A small network was trained on invented records. Each row is its activation on one of them, seen along a few directions.
Records have a field called KIB. Each example row is followed by its value.
Other fields move the rows too, some of them a lot.
(in the rows, 500 means zero)
Random noise pushes rows far along 14 fixed directions. That doesn't count. These rows show it; they differ only by the noise:
[313 539 443 524 632 555 661 540 394 438 645 429 478 520 297 359 436 494
 640 395 479 557 481 628 503 578 424 436]
[474 574 602 591 226 457 597 411 402 643 495 463 433 503 566 492 680 381
 696 599 454 452 590 575 489 561 511 539]
[471 372 345 729 692 623 499 535 466 348 354 341 500 567 568 717 477 443
 513 311 557 659 460 417 285 429 533 564]
[373 453 477 563 666 379 350 471 723 468 528 636 589 445 605 481 441 507
 591 465 551 564 442 556 576 702 478 637]
[462 568 394 446 467 435 596 640 405 489 462 497 504 476 374 550 566 473
 374 375 495 334 469 340 396 485 490 476]
[363 434 604 611 592 481 442 639 495 581 411 400 481 731 576 435 520 388
 538 473 526 559 587 545 489 562 536 477]
[589 390 208 371 612 415 495 530 470 387 577 512 487 470 655 461 408 614
 462 417 603 325 376 495 693 531 295 480]
[463 490 662 547 283 493 557 495 428 561 526 517 495 595 554 517 621 416
 426 521 419 366 546 487 382 488 434 380]
[592 458 359 428 707 522 517 545 506 435 415 422 434 554 632 563 439 513
 511 332 647 522 428 319 519 475 557 581]
[406 502 475 612 286 467 559 404 430 404 587 520 550 390 408 629 552 406
 602 407 384 578 435 527 502 538 560 564]
[477 770 391 380 297 598 333 477 592 349 587 598 698 374 585 353 544 410
 397 580 295 546 607 336 534 568 374 628]
[461 509 445 329 679 444 514 517 575 525 585 520 536 524 233 505 446 582
 521 441 469 584 382 466 388 534 581 466]
[512 388 554 620 576 573 528 310 510 521 474 428 436 545 751 567 519 464
 766 441 582 675 469 500 419 499 569 679]
[531 582 358 445 527 442 280 441 534 709 585 507 569 825 331 541 370 412
 738 719 414 608 506 390 491 603 522 457]
[664 307 311 442 518 458 491 599 288 443 470 430 513 577 524 712 348 542
 470 354 641 417 349 297 558 301 602 571]
[511 420 589 326 501 561 593 526 352 554 641 505 574 467 447 341 484 668
 466 556 504 392 473 552 324 326 409 513]

[476 591 260 551 513 640 728 249 455 266 603 498 406 261 610 493 599 562
 474 322 444 431 428 445 351 541 201 472] => foli
[576 472 388 524 764 770 577 434 326 505 602 357 451 789 407 533 217 503
 735 489 594 611 454 369 352 377 483 445] => nuki
[611 516 298 544 521 416 412 509 548 641 424 457 462 650 416 615 512 504
 551 669 507 436 549 506 431 577 421 348] => nos
[564 578 430 314 551 480 425 302 615 681 492 493 462 572 531 400 623 559
 598 659 351 664 465 465 398 488 475 548] => regeb
[461 588 421 711 517 591 590 241 488 447 557 552 456 454 459 657 486 457
 618 427 438 558 450 401 304 533 408 479] => regeb
[569 244 569 512 406 540 325 753 287 520 382 376 682 484 581 459 415 601
 429 640 578 536 566 650 545 172 639 733] => nuki
[574 739 560 466 436 571 485 473 619 398 558 634 581 301 340 493 456 531
 351 572 464 470 584 452 496 546 473 406] => zovaf
[549 594 226 290 487 306 534 460 611 564 529 572 521 176 400 396 649 681
 555 634 457 385 432 678 542 607 367 614] => pibuz
[313 375 577 701 424 395 608 570 302 649 585 516 517 418 449 391 507 542
 744 579 596 349 556 794 548 529 436 601] => nos
[680 494 211 536 497 498 396 660 473 459 271 395 500 405 672 561 532 546
 452 618 638 419 587 520 612 418 455 631] => tiv
[387 497 435 573 488 568 487 545 378 352 503 472 529 552 480 562 430 374
 462 313 430 625 437 313 563 446 578 584] => foli
[509 577 716 392 243 394 340 505 560 705 487 608 616 486 393 450 588 462
 542 773 374 582 553 561 606 470 692 621] => fefe
[514 713 599 463 536 492 328 444 772 390 528 654 588 458 351 562 366 420
 411 438 450 689 528 303 615 666 687 464] => zovaf
[654 547 270 476 652 472 405 607 570 508 402 401 498 472 283 640 353 543
 673 612 644 655 504 549 636 535 713 568] => tiv
[483 466 715 673 303 671 432 316 464 471 537 589 609 476 830 513 539 424
 500 554 464 492 594 391 333 411 423 654] => fefe
[370 621 602 424 501 456 274 594 660 479 589 742 767 491 259 518 337 451
 356 494 366 578 465 292 444 552 640 597] => pibuz

Which value of KIB does each new row have?
[468 609 341 717 309 547 503 527 235 638 426 389 530 573 436 514 602 415
 548 682 400 369 673 463 262 399 317 496] => regeb
[642 518 463 281 515 535 460 602 514 458 613 535 511 614 456 428 344 559
 353 589 529 391 495 500 679 477 420 281] => tiv
[574 498 422 465 558 507 449 510 495 545 432 396 447 561 602 387 560 558
 447 586 499 476 599 568 508 491 365 381] => zovaf
[705 498 243 373 530 450 468 423 601 424 582 519 477 466 406 635 423 594
 469 555 491 447 391 537 585 558 385 333] => pibuz
[343 538 564 522 400 442 583 686 437 336 432 459 548 256 416 446 571 453
 433 294 472 595 513 586 680 505 713 673] => pibuz
[672 308 406 644 541 491 395 539 484 475 310 356 532 336 513 677 502 611
 603 619 613 693 496 724 558 337 677 670] => zovaf
[562 294 537 647 538 397 458 569 523 539 376 464 444 481 619 614 457 534
 612 566 687 527 487 764 713 494 612 554] => tiv
[395 534 604 449 352 442 592 333 514 500 567 525 428 484 504 498 657 438
 461 351 350 543 449 411 430 574 548 460] => foli
